These are the activations of a small neural network, seen along a few directions. Each row is one input.
In each table, some parts of the input vary, and every possible input appears once, in random order.
Descriptions start from the smaller parts, as in this example, which fits no table here: line(4) and (point or ring(11) or (values(2) and ring(8))).
Shared parts are said once, and a part with two or three values counts as separate values.

Other details of the inputs shift rows strongly along two fixed directions, in all tables alike. That doesn't count.
To show where, the next rows are all for the same input, with only those details redrawn:
[ 3.30  0.51  6.03 -3.57  4.21  4.67 -0.78 -1.46 -1.73  1.06  1.36]
[-4.75  3.27 -2.43  2.24 -5.06 -4.14  1.23 -3.60  4.15 -0.56  0.50]
[ 4.83 -1.06  8.37 -2.63  4.53  4.45  0.18  0.28 -5.86  0.75 -0.68]
[ 0.34 -1.55  5.10  4.62 -3.49 -4.15  3.93  1.74 -8.46 -1.35 -5.43]
[-0.12  3.82  0.85 -5.21  3.15  4.75 -2.65 -5.14  6.95  1.61  5.49]
[ 3.35  0.52  6.02 -3.62  4.26  4.74 -0.81 -1.51 -1.66  1.08  1.43]
[ 4.72 -1.07  8.30 -2.47  4.35  4.24  0.25  0.33 -5.93  0.70 -0.77]

A family of inputs:
x1: [ 4.71 -2.53  6.56 -2.78  4.91  4.66  0.00  0.99 -6.29  0.58 -0.30]
x2: [-2.61  0.13 -8.53  2.89 -3.23 -3.22 -1.35  2.05  5.59 -0.39 -1.41]
x3: [-4.51  1.35 -6.27  2.35 -3.61 -3.83  0.30 -0.53  3.90 -0.55  0.67]
x4: [-4.34  1.53 -5.18  2.37 -4.42 -4.26  0.62 -1.93  3.72 -0.20  1.01]
x5: [ 4.38 -2.12  6.52 -2.80  4.93  4.94  0.24  1.50 -6.54  0.66  0.00]
x6: [-5.27  3.34 -3.01  1.50 -4.89 -3.97  1.80 -3.37  3.18 -0.93  1.52]
x7: [ 2.11 -5.02 -1.13  4.85 -1.86 -3.45  1.29  7.53 -7.25 -1.70 -6.92]
x8: [-3.93  1.30 -5.65  3.02 -3.70 -3.91 -0.30 -0.80  4.94 -0.13 -0.25]
x9: [ 1.74 -5.02 -0.57  4.48 -1.72 -3.69  2.38  6.21 -7.74 -1.13 -6.35]
x10: [-4.86  3.58 -1.53  1.86 -5.42 -4.70  2.01 -4.12  4.04 -1.61  1.55]
x11: [ 3.20 -0.92  4.75 -3.53  4.46  4.92 -1.42 -0.36 -1.62  0.90  1.61]
x12: [ 2.46 -5.05 -1.38  4.24 -1.19 -3.00  1.56  7.14 -7.79 -1.58 -6.61]
x13: [-0.18  3.79  0.87 -5.07  3.01  4.55 -2.58 -5.06  6.78  1.58  5.32]
x14: [-4.09  0.74 -7.27  2.21 -3.65 -3.54 -0.06  0.35  4.25 -0.66  0.37]
x15: [-1.95  0.68  2.90  3.42 -4.33 -4.67  4.63 -0.38 -5.27 -2.09 -2.11]
x16: [ 0.86 -3.89  1.32  4.75 -2.04 -4.16  2.78  4.32 -8.50 -1.42 -5.63]
x17: [ 1.74  0.65 -5.57 -5.64  5.52  6.25 -4.83  0.76  7.24  1.43  4.60]
x18: [ 3.55 -0.54  4.91 -2.89  4.74  5.20 -1.35 -0.57 -1.31  1.19  1.17]
x19: [ 1.01 -2.99  2.97  5.33 -2.87 -3.98  2.90  3.64 -8.12 -0.53 -5.53]
x20: [-5.12  3.57 -2.26  1.94 -5.59 -5.08  2.64 -4.48  3.52 -1.68  1.57]
x21: [-3.49  0.68 -6.60  2.92 -3.70 -3.61 -0.64  0.12  5.21 -0.25 -0.60]
x22: [-4.66  1.94 -5.21  2.25 -4.35 -3.84  0.78 -1.46  3.57 -0.11  1.44]
x23: [ 3.05  0.21  5.99 -4.07  4.17  4.48 -0.91 -1.35 -1.89  0.61  1.89]
x24: [-3.02  0.16 -7.52  2.90 -3.46 -3.56 -0.68  1.13  5.58  0.12 -1.06]
x25: [-0.41  3.43  0.29 -5.73  3.09  4.32 -2.19 -5.32  6.04  1.13  5.98]
x26: [ 0.86  0.87 -3.35 -4.92  4.30  5.06 -4.58 -1.22  7.64  1.42  4.75]
x27: [ 0.51 -0.96  6.10  4.64 -3.63 -4.44  4.79  1.09 -8.36 -1.90 -4.86]
x28: [-0.60 -1.89  0.85  3.97 -3.20 -3.90  1.90  2.20 -4.65 -0.73 -3.19]
x29: [ 0.36  1.48 -2.44 -4.68  4.22  4.58 -4.18 -2.12  7.30  1.50  5.00]
x30: [-3.75  0.35 -7.21  2.25 -3.69 -3.83 -0.24 -0.11  4.47 -0.72  0.01]
x31: [ 4.76 -2.95  0.91 -3.52  5.85  5.25 -2.87  3.36 -0.49  1.28  0.36]
x32: [ 0.98  0.72 -4.84 -5.25  4.86  5.44 -3.96 -0.15  7.28  1.87  4.77]
Question: Describe the family of inputs behind these rows.
Answer: line(4) and line(8)
Question: The inputs of x20 and x10 match in every part but the line(4) part. If x1 is changed in the same way as x20 into x10, which row does it become?
Answer: x11
Question: Which other rows does x21 become when the line(8) part takes its other values? List them by row number.
Answer: x2, x8, x13, x18, x19, x24, x27
Question: Which other rows does x28 become when the line(4) part takes its other values? List them by row number.
Answer: x4, x19, x22
Question: Start at x3 and move only the line(4) part, one step at a time. The first step leads to x16. Which rows follow, in order?
Answer: x29, x8

A family of inputs:
x33: [ 1.18 -0.53 -0.29  0.80  0.17 -0.21  0.89  0.99 -1.55  0.34 -1.68]
x34: [ 2.47 -2.37  2.18  0.06  1.90  1.32  0.78  3.36 -5.78 -0.05 -1.91]
x35: [-5.12  0.78 -5.77  4.43 -6.15 -5.80  1.13  0.82  2.25 -1.50 -1.60]
x36: [-2.12  2.76 -0.87  0.45 -2.02 -0.81 -0.06 -2.40  3.97  0.25  0.43]
x37: [ 1.21  1.38  2.02 -1.40  0.70  0.77  1.53 -0.54 -1.25 -0.99  0.32]
x38: [-1.38 -1.69 -1.14  4.94 -4.49 -5.65  1.89  1.73 -1.91 -1.39 -4.14]
x39: [-1.98  1.56 -4.16  0.25 -1.09 -0.68  0.20 -0.10  2.91  0.21  1.58]
x40: [ 3.64 -0.68  5.13 -2.90  4.19  4.19  0.93  0.88 -5.44  0.68  0.98]
x41: [-1.89  1.59 -3.37  0.52 -1.58 -0.84 -0.77 -0.05  3.94 -0.02  0.35]
x42: [ 3.09 -1.64  2.74  0.31  2.07  1.67  0.89  3.93 -5.34  0.02 -1.94]
x43: [ 0.89 -0.24  3.50  0.84 -0.31 -0.21  0.30 -0.34 -1.49 -0.16 -1.47]
x44: [-2.69  0.72 -4.35  0.23 -1.57 -1.12 -0.63 -0.43  3.13 -0.21  1.34]
x45: [ 3.63  0.02  1.01 -6.29  7.04  7.37 -3.12 -1.02  1.99  2.06  3.85]
x46: [ 0.67 -0.77  0.14  0.40  0.44  0.47  0.11  2.47 -2.04 -0.20 -1.10]
x47: [-2.12  0.04 -3.85  0.51 -1.45 -2.02 -0.36 -1.35  3.40 -0.14  1.33]
x48: [ 0.10  0.41 -2.12 -2.29  1.65  1.47 -2.16 -2.22  5.18  0.82  2.64]
x49: [-2.18  3.32 -1.29  1.04 -2.47 -1.33  0.62 -2.33  4.17  0.30  0.53]
x50: [-2.86 -1.00 -0.10  3.90 -4.75 -5.31  3.11  0.47 -4.26 -1.75 -2.10]
x51: [ 1.09  0.12  0.15  0.84  0.15  0.24  0.41  2.13 -1.01  0.06 -1.33]
x52: [ 2.89  0.44  0.17 -4.43  5.29  5.42 -1.74 -0.59  1.50  1.74  3.03]
x53: [-2.32  0.31 -3.86  0.27 -1.34 -1.33 -0.73 -0.49  3.14 -0.31  1.64]
x54: [ 0.98 -1.30  0.78  0.89  0.04 -0.32 -0.45  1.92 -1.23 -0.45 -1.46]
x55: [ 3.35 -2.42  3.49 -0.20  2.32  1.46 -0.55  2.77 -3.35 -0.13 -1.49]
x56: [ 1.14 -1.17  0.61  0.62  0.16  0.00 -0.31  1.25 -1.32 -0.08 -2.16]
x57: [-1.85  1.76 -0.18  0.84 -2.07 -1.64 -0.21 -2.56  4.03 -0.11  0.79]
x58: [-0.12 -0.71  2.57  1.28 -0.21 -0.37  0.11 -0.55 -2.33  0.94 -0.46]
x59: [ 1.78 -1.22  0.31 -2.28  3.04  2.82 -1.22  0.22 -0.77  0.70  0.73]
x60: [ 1.43 -1.56  1.02  0.76  0.26 -0.33 -0.37  1.20 -1.31 -0.20 -1.92]
x61: [-0.05  0.19  1.51 -1.09  0.52  0.86  1.01 -0.35 -2.48 -0.04  0.82]
x62: [-2.08  0.16 -3.53  0.31 -1.20 -1.50 -0.55 -0.49  3.21 -0.28  1.85]
x63: [ 4.20  1.06  1.62 -5.33  6.30  6.93 -2.91 -0.66  3.11  2.07  2.93]
x64: [ 2.15 -2.22  5.47  1.06  1.43  0.59  0.57  0.81 -5.53  0.99 -1.35]
x65: [ 0.72 -0.28  2.49 -0.26 -0.38 -1.18  1.38 -0.50 -1.81 -1.78 -0.26]
x66: [ 1.77 -1.83  5.01  1.02  1.18  1.01  0.58  1.06 -6.09  1.06 -2.04]
x67: [-1.83 -0.26  1.14  3.98 -3.20 -3.22  2.09  0.43 -3.83  0.41 -2.76]
x68: [-1.83  1.45 -3.55  0.66 -1.78 -1.25 -0.59 -0.87  4.16  0.14 -0.14]
x69: [ 0.57  3.50 -0.21 -7.20  4.36  5.76 -3.12 -4.73  7.41  0.37  6.30]
x70: [-4.27 -0.32 -4.39  5.19 -6.10 -6.70  1.71  1.38  0.88 -1.77 -2.00]
x71: [-2.34  0.68 -3.60  0.55 -1.62 -1.34 -1.03 -0.11  3.76 -0.46  1.31]
x72: [-3.16  1.67 -2.20 -0.61 -1.82 -0.98  0.29 -2.40  2.29 -0.32  2.36]
x73: [-2.06  1.89 -1.24 -0.68 -1.87 -1.72  0.39 -2.65  3.19 -1.63  1.63]
x74: [-2.64  2.64 -1.57  1.07 -1.69 -0.79  0.26 -2.42  2.92  1.54  1.62]
x75: [-1.58  0.16 -3.31  0.45 -1.38 -1.54 -0.83 -1.45  3.60  0.00  0.43]
x76: [-2.20  2.31 -0.75  0.45 -2.06 -0.89 -0.43 -2.52  3.97  0.06  0.44]
x77: [ 2.27 -2.46  4.99 -0.33  1.57  0.56  1.54  1.28 -6.59 -0.53 -0.57]
x78: [ 2.92 -2.39  2.40  0.35  1.60  0.88  0.68  2.24 -4.97  0.22 -3.05]
x79: [ 1.27  2.18 -1.40 -5.99  5.02  6.48 -4.74 -2.09  7.73  1.69  5.16]
x80: [ 3.02 -3.21  2.59 -0.40  2.52  1.28  0.08  2.05 -5.06  0.02 -1.55]
x81: [ 1.42 -3.23  1.70  3.05 -1.24 -2.32  1.77  2.88 -6.46 -0.75 -5.01]
x82: [ 0.82  0.42  2.36 -0.65 -0.07 -0.16  1.63 -0.05 -2.64 -1.42 -0.91]
Question: Describe the family of inputs behind these rows.
Answer: line(5) and (values(4) or ring(6))
Question: The inputs of x39 and x53 match in every part but the line(5) part. If x52 is changed in the same way as x39 into x53, which row does it become?
Answer: x80
Question: The inputs of x50 and x72 match in every part but the line(5) part. If x75 is changed in the same way as x50 into x72, which row does it become?
Answer: x81
Question: Which other rows does x58 become when the values(4) part takes its other values? List them by row number.
Answer: x43, x50, x73
Question: Start at x49 and move only the line(5) part, one step at a time. The first step leads to x36. Which rows follow, in order?
Answer: x76, x43, x57

A family of inputs:
x83: [ 4.71 -1.89  6.16 -3.77  6.68  6.10 -0.98  2.37 -6.60  1.04  0.86]
x84: [-2.24  1.34 -3.33 -0.41 -0.96 -0.49 -0.87 -2.71  3.17  0.74  2.65]
x85: [-1.03  0.02 -1.80 -0.15 -1.10 -1.58  1.61  0.13 -1.24 -2.08  0.11]
x86: [ 3.83  2.52  3.24 -6.45  5.35  7.28 -4.40 -2.52  6.87  1.46  2.71]
x87: [-2.58  2.54 -3.68 -1.07 -0.82 -0.02 -0.34 -1.22  2.98 -0.52  3.05]
x88: [ 3.67  0.39  7.72 -1.20  1.46  1.38  0.95 -0.04 -3.08 -0.69 -1.86]
x89: [-2.22  0.53 -4.09 -0.92 -0.73 -0.51 -1.06 -1.88  3.86  0.66  1.42]
x90: [ 0.32 -0.30  1.17 -1.67  1.73  2.72 -3.07 -1.22  3.24  0.99  1.55]
x91: [-0.09  1.07  1.78  2.75 -2.25 -2.11  1.33 -0.59 -1.37 -0.29 -3.18]
x92: [ 1.19 -3.28  2.29  2.60 -0.86 -1.09  1.79  3.76 -7.53  0.36 -3.89]
x93: [ 0.47 -2.83  2.14  3.00 -0.95 -1.58  1.98  4.51 -7.96 -0.57 -4.26]
x94: [-1.75  0.28 -2.43 -0.13 -1.12 -1.73  0.59 -1.24  0.24 -1.16  0.68]
x95: [-0.35 -0.76 -4.17  0.32 -0.75 -1.63  0.20  1.79  1.83 -1.46 -0.34]
x96: [-1.62  0.28  0.46  2.44 -1.88 -1.79  0.28 -1.01 -0.15  0.13 -1.00]
x97: [ 1.14 -1.41  0.56  4.34 -1.49 -2.15  0.93  2.23 -1.93  0.75 -4.56]
x98: [ 5.90 -3.02  3.77 -3.43  6.77  6.30 -2.54  3.21 -3.16  2.46  0.61]
x99: [ 1.17 -2.20  1.72  2.44 -1.59 -2.54  3.71  3.69 -8.79 -2.78 -3.61]
x100: [ 2.03 -0.15  1.73  2.09 -1.35 -1.37 -0.57  1.92  1.25 -0.73 -4.10]
x101: [-3.16  1.64 -0.04  0.24 -2.06 -1.46 -0.71 -3.51  4.35 -0.13  2.91]
x102: [-1.16  0.00 -4.87  0.52 -0.62 -0.69 -1.81 -0.43  4.66  1.23  1.37]
x103: [ 0.76 -2.38  3.11  1.87 -1.69 -3.09  4.71  2.62 -8.79 -2.90 -2.86]
x104: [-2.34  1.01 -1.47 -0.84 -1.13 -1.44  0.79 -2.92  1.64  0.02  2.57]
x105: [-2.85  2.25 -0.28  0.06 -1.45 -0.73 -0.17 -3.69  4.18  0.64  2.68]
x106: [ 0.12 -1.76 -0.08  3.75 -1.38 -2.07 -0.34  1.95 -0.48  0.49 -3.14]
x107: [-1.75  0.77 -1.69  0.00 -0.85 -0.35 -0.19 -0.97  0.63  0.81  1.60]
x108: [-0.42 -1.45 -1.72  2.46 -0.75 -1.75  0.04  3.50 -1.66  0.04 -1.93]
x109: [-1.44  1.79 -0.37  1.86 -1.68 -1.29  0.55 -2.05  1.45  0.74 -0.77]
x110: [ 3.96  0.61  3.59 -6.87  6.30  6.82 -0.51 -0.72 -1.18 -0.25  5.04]
x111: [-0.86  1.59 -0.46  1.66 -2.07 -1.10  0.01 -1.02  2.53  0.45 -2.22]
x112: [-1.56 -0.05 -5.14  0.26 -0.64 -1.47 -1.54 -0.56  4.74  0.63  0.91]
x113: [-1.81  0.19 -2.13  0.29 -1.12 -1.79  0.27 -1.56  0.28 -0.12  0.58]
x114: [-0.31 -0.53 -3.03  1.45 -0.84 -1.24  0.04  3.00 -0.02 -0.59 -0.80]
x115: [-0.71 -1.18  1.50  2.17 -2.10 -2.63  2.55 -0.04 -4.79 -0.29 -0.80]
x116: [-1.72  0.04 -3.30  0.15 -1.23 -0.49 -0.82 -1.14  2.36  0.93  0.93]
x117: [-1.60 -0.46 -3.11 -0.06 -1.23 -1.38  0.25 -0.24  0.87 -0.81 -0.24]
x118: [ 0.14 -1.04 -3.37 -0.30  0.49 -0.58 -0.95  0.88  2.07 -0.38  0.12]
x119: [ 0.42 -0.13  1.08  1.90 -0.69 -0.13  0.48  0.10 -0.88  1.08 -2.72]
x120: [-2.77  1.78 -4.56 -0.69 -1.38 -0.15 -0.50 -0.21  3.69 -0.29  2.00]
x121: [-1.21 -0.56 -2.03  2.07 -1.36 -1.62 -2.28  0.09  4.39  0.42 -0.19]
x122: [ 1.33  0.71 -1.66 -4.40  3.15  4.14 -1.21  0.01  2.15 -0.33  2.93]
x123: [-0.71  3.01  0.61  0.11 -2.08 -1.25 -0.69 -2.32  4.27 -0.88 -0.72]
x124: [ 0.85 -2.77  0.38  1.48 -1.13 -2.12  2.66  3.54 -6.10 -2.17 -3.70]
x125: [ 3.18  0.07  4.51 -5.71  5.98  6.66 -1.47 -1.29 -1.08  2.20  4.86]
x126: [ 0.11  0.96 -1.31  2.53 -1.56 -1.56 -0.58  0.26  3.40  0.60 -2.56]
x127: [-1.85  0.92  0.56 -0.25 -0.48 -0.38  1.22 -0.40 -1.21 -0.14  1.93]
x128: [-0.16 -1.03  1.28  1.80 -0.69 -0.29 -0.31  0.46 -0.96  0.65 -2.06]
x129: [ 2.56  0.87  2.29 -7.53  6.49  6.52 -1.91 -3.17  2.16  0.79  6.18]
x130: [ 0.92 -1.54  3.78  1.66 -0.93 -1.56  3.67  3.04 -8.75 -1.64 -1.91]
x131: [-2.64  3.17 -0.65  0.48 -1.91 -1.06  0.84 -4.00  4.29  0.93  1.85]
x132: [-2.35  0.80 -0.47  1.15 -1.74 -1.49 -1.31 -2.14  2.94 -0.11  1.05]
x133: [-0.78  2.73  1.82  0.21 -1.23 -0.67  0.93 -2.90  2.14  0.24  0.32]
x134: [ 7.27 -3.15  3.95 -4.24  7.43  6.52 -1.25  4.64 -4.91 -0.18 -0.01]
Question: The inputs of x117 and x118 match in every part but one. If x119 is changed in the same way as x117 into x118, which row does it become?
Answer: x97
Question: Describe the family of inputs behind these rows.
Answer: line(4) and (line(5) or ring(8))
Question: Which other rows does x116 become when the ring(8) part takes its other values? List them by row number.
Answer: x89, x92, x93, x117, x120, x122, x124
Question: Which other rows does x97 become when the line(5) part takes its other values? List them by row number.
Answer: x100, x106, x121, x126
Question: Which other rows does x121 become when the line(4) part takes its other values? List them by row number.
Answer: x90, x101, x132
Question: Which other rows agree with x110 in the line(4) part? List them by row number.
Answer: x88, x101, x103, x104, x105, x115, x125, x127, x129, x130, x131, x133
